Look-ups in named tables: a row name and a column name give one cell, copied from the table.

Nule =
fields: Kevem, Dige, Fazub, Mamomi, Lezoruv, Gemim, Nepo, Nifatu, Febim, Geda
Zalozuf: [108, 109, 137, 144, 129, 147, 129, 117, 115, 143]
Geru: [74, 77, 170, 135, 99, 187, 171, 69, 91, 135]
Lel: [143, 146, 130, 130, 84, 143, 166, 109, 143, 171]
Guzo: [107, 120, 132, 160, 142, 136, 116, 123, 113, 149]
Rovesul: [88, 100, 165, 163, 71, 194, 185, 55, 100, 188]
Selut: [145, 130, 93, 105, 129, 110, 122, 154, 163, 140]
Fozis: [163, 155, 93, 97, 99, 111, 147, 148, 177, 163]
Zav: [147, 140, 104, 118, 118, 120, 137, 138, 155, 148]
Sul: [117, 131, 131, 154, 128, 135, 127, 122, 123, 156]
Vupam: [150, 129, 87, 91, 123, 107, 126, 160, 174, 140]
Loludob: [141, 144, 126, 138, 96, 140, 155, 114, 141, 168]
Kof: [152, 124, 87, 55, 112, 106, 138, 165, 188, 121]

Dige of Kof: 124
Febim of Rovesul: 100
Geda of Zav: 148
Gemim of Guzo: 136
Febim of Sul: 123
Fazub of Selut: 93
Fazub of Lel: 130
Fazub of Geru: 170
Mamomi of Geru: 135
Fazub of Sul: 131
Gemim of Kof: 106
Dige of Sul: 131
Nifatu of Vupam: 160
Nifatu of Kof: 165
Kevem of Guzo: 107
Nepo of Lel: 166
Mamomi of Kof: 55
Geda of Sul: 156

Mepuv.tsv
	Bamos	Rav	Kida	Dizude	Rim	Zimuza	Lod
Raf	-38	-20	-22	50	-32	49	-32
Ter	33	41	-30	-32	14	-25	-14
Bupapim	30	27	-33	-18	5	1	-44
Dip	-60	-46	3	-56	-28	-53	-33
Zusokul	48	77	35	-17	73	54	38
Zaze	47	62	-22	80	76	93	75
Guzap	-22	-21	54	5	-54	-8	-13
Gikalil	-8	-4	69	64	36	71	58
Velerur	85	63	25	70	55	87	19

Guzap, Bamos => -22
Velerur, Rim => 55
Raf, Bamos => -38
Ter, Bamos => 33
Bupapim, Dizude => -18
Dip, Bamos => -60
Zusokul, Rav => 77
Zaze, Rav => 62
Velerur, Dizude => 70
Row with the largest Bamos: Velerur

Bife:
	Disam	Sevubug	Nus	Pezer	Tif	Muk
Tirub	-49	-33	52	47	-27	53
Sel	-31	-31	3	43	12	26
Turil	59	31	-40	-40	-30	19
Nuzilar	17	-33	56	56	-28	53
Fek	59	57	-24	-42	-55	-55
Zopinef	47	-54	-55	-41	7	-7

Zopinef, Disam => 47
Fek, Nus => -24
Fek, Muk => -55
Fek, Sevubug => 57
Sel, Pezer => 43
Tirub, Muk => 53
Turil, Pezer => -40
Turil, Nus => -40
Turil, Tif => -30
Fek, Disam => 59
Zopinef, Nus => -55
Which row has the largest Nus? Nuzilar

Table Tadudib
|  | Mures | Nomuf | Gef | Lev | Bidedo | Bukelir | Sak | Fid | Munu | Tebomak |
|---|---|---|---|---|---|---|---|---|---|---|
| Zesapip | 4.4 | 5.8 | 7.7 | 6.3 | 6.6 | 4.4 | 4.6 | 6.6 | 7.3 | 4.5 |
| Zat | 3.0 | 6.0 | 3.5 | 6.1 | 5.0 | 5.6 | 7.5 | 5.2 | 3.0 | 6.8 |
| Miged | 5.1 | 5.1 | 6.9 | 7.8 | 7.3 | 5.6 | 4.6 | 6.2 | 4.6 | 5.4 |
| Linodu | 2.4 | 6.3 | 4.8 | 4.7 | 4.7 | 4.6 | 7.1 | 6.6 | 6.3 | 5.2 |
| Foti | 7.5 | 4.5 | 6.4 | 4.0 | 4.9 | 4.6 | 2.8 | 4.1 | 6.8 | 3.7 |
| Sebor | 5.8 | 6.7 | 5.9 | 3.8 | 4.2 | 3.4 | 4.6 | 2.2 | 6.4 | 5.0 |
| Rinop | 4.9 | 5.5 | 7.5 | 6.3 | 6.6 | 4.5 | 4.2 | 6.5 | 7.1 | 4.3 |
| Zunomo | 2.4 | 6.7 | 4.5 | 4.3 | 4.2 | 4.3 | 7.3 | 5.6 | 6.1 | 5.5 |
| Gad | 2.6 | 6.4 | 4.8 | 4.7 | 4.7 | 4.4 | 7.1 | 6.3 | 6.2 | 5.3 |
| Nuguz | 6.7 | 5.4 | 5.1 | 5.3 | 5.0 | 4.9 | 4.4 | 2.3 | 3.6 | 6.0 |
| Baru | 6.5 | 2.7 | 3.5 | 4.2 | 4.5 | 6.8 | 4.6 | 6.3 | 4.2 | 4.5 |
| Pibof | 5.8 | 4.6 | 6.9 | 8.0 | 7.5 | 5.9 | 4.0 | 6.2 | 4.2 | 5.3 |
| Tuk | 5.4 | 4.9 | 6.5 | 7.8 | 7.2 | 5.9 | 4.5 | 6.0 | 4.2 | 5.5 |
| Vado | 4.6 | 3.7 | 4.6 | 6.6 | 6.2 | 6.8 | 5.6 | 7.9 | 4.1 | 5.1 |

What is the Sak of Baru in Tadudib? 4.6
What is the Fid of Zunomo in Tadudib? 5.6
What is the Bukelir of Zesapip in Tadudib? 4.4
What is the Nomuf of Miged in Tadudib? 5.1
What is the Tebomak of Nuguz in Tadudib? 6.0
What is the Bidedo of Foti in Tadudib? 4.9
What is the Bidedo of Baru in Tadudib? 4.5
What is the Fid of Vado in Tadudib? 7.9
What is the Bukelir of Sebor in Tadudib? 3.4
What is the Tebomak of Sebor in Tadudib? 5.0
What is the Lev of Gad in Tadudib? 4.7
What is the Mures of Vado in Tadudib? 4.6
What is the Lev of Vado in Tadudib? 6.6
What is the Tebomak of Vado in Tadudib? 5.1
What is the Nomuf of Foti in Tadudib? 4.5
What is the Bukelir of Pibof in Tadudib? 5.9
What is the Bukelir of Foti in Tadudib? 4.6

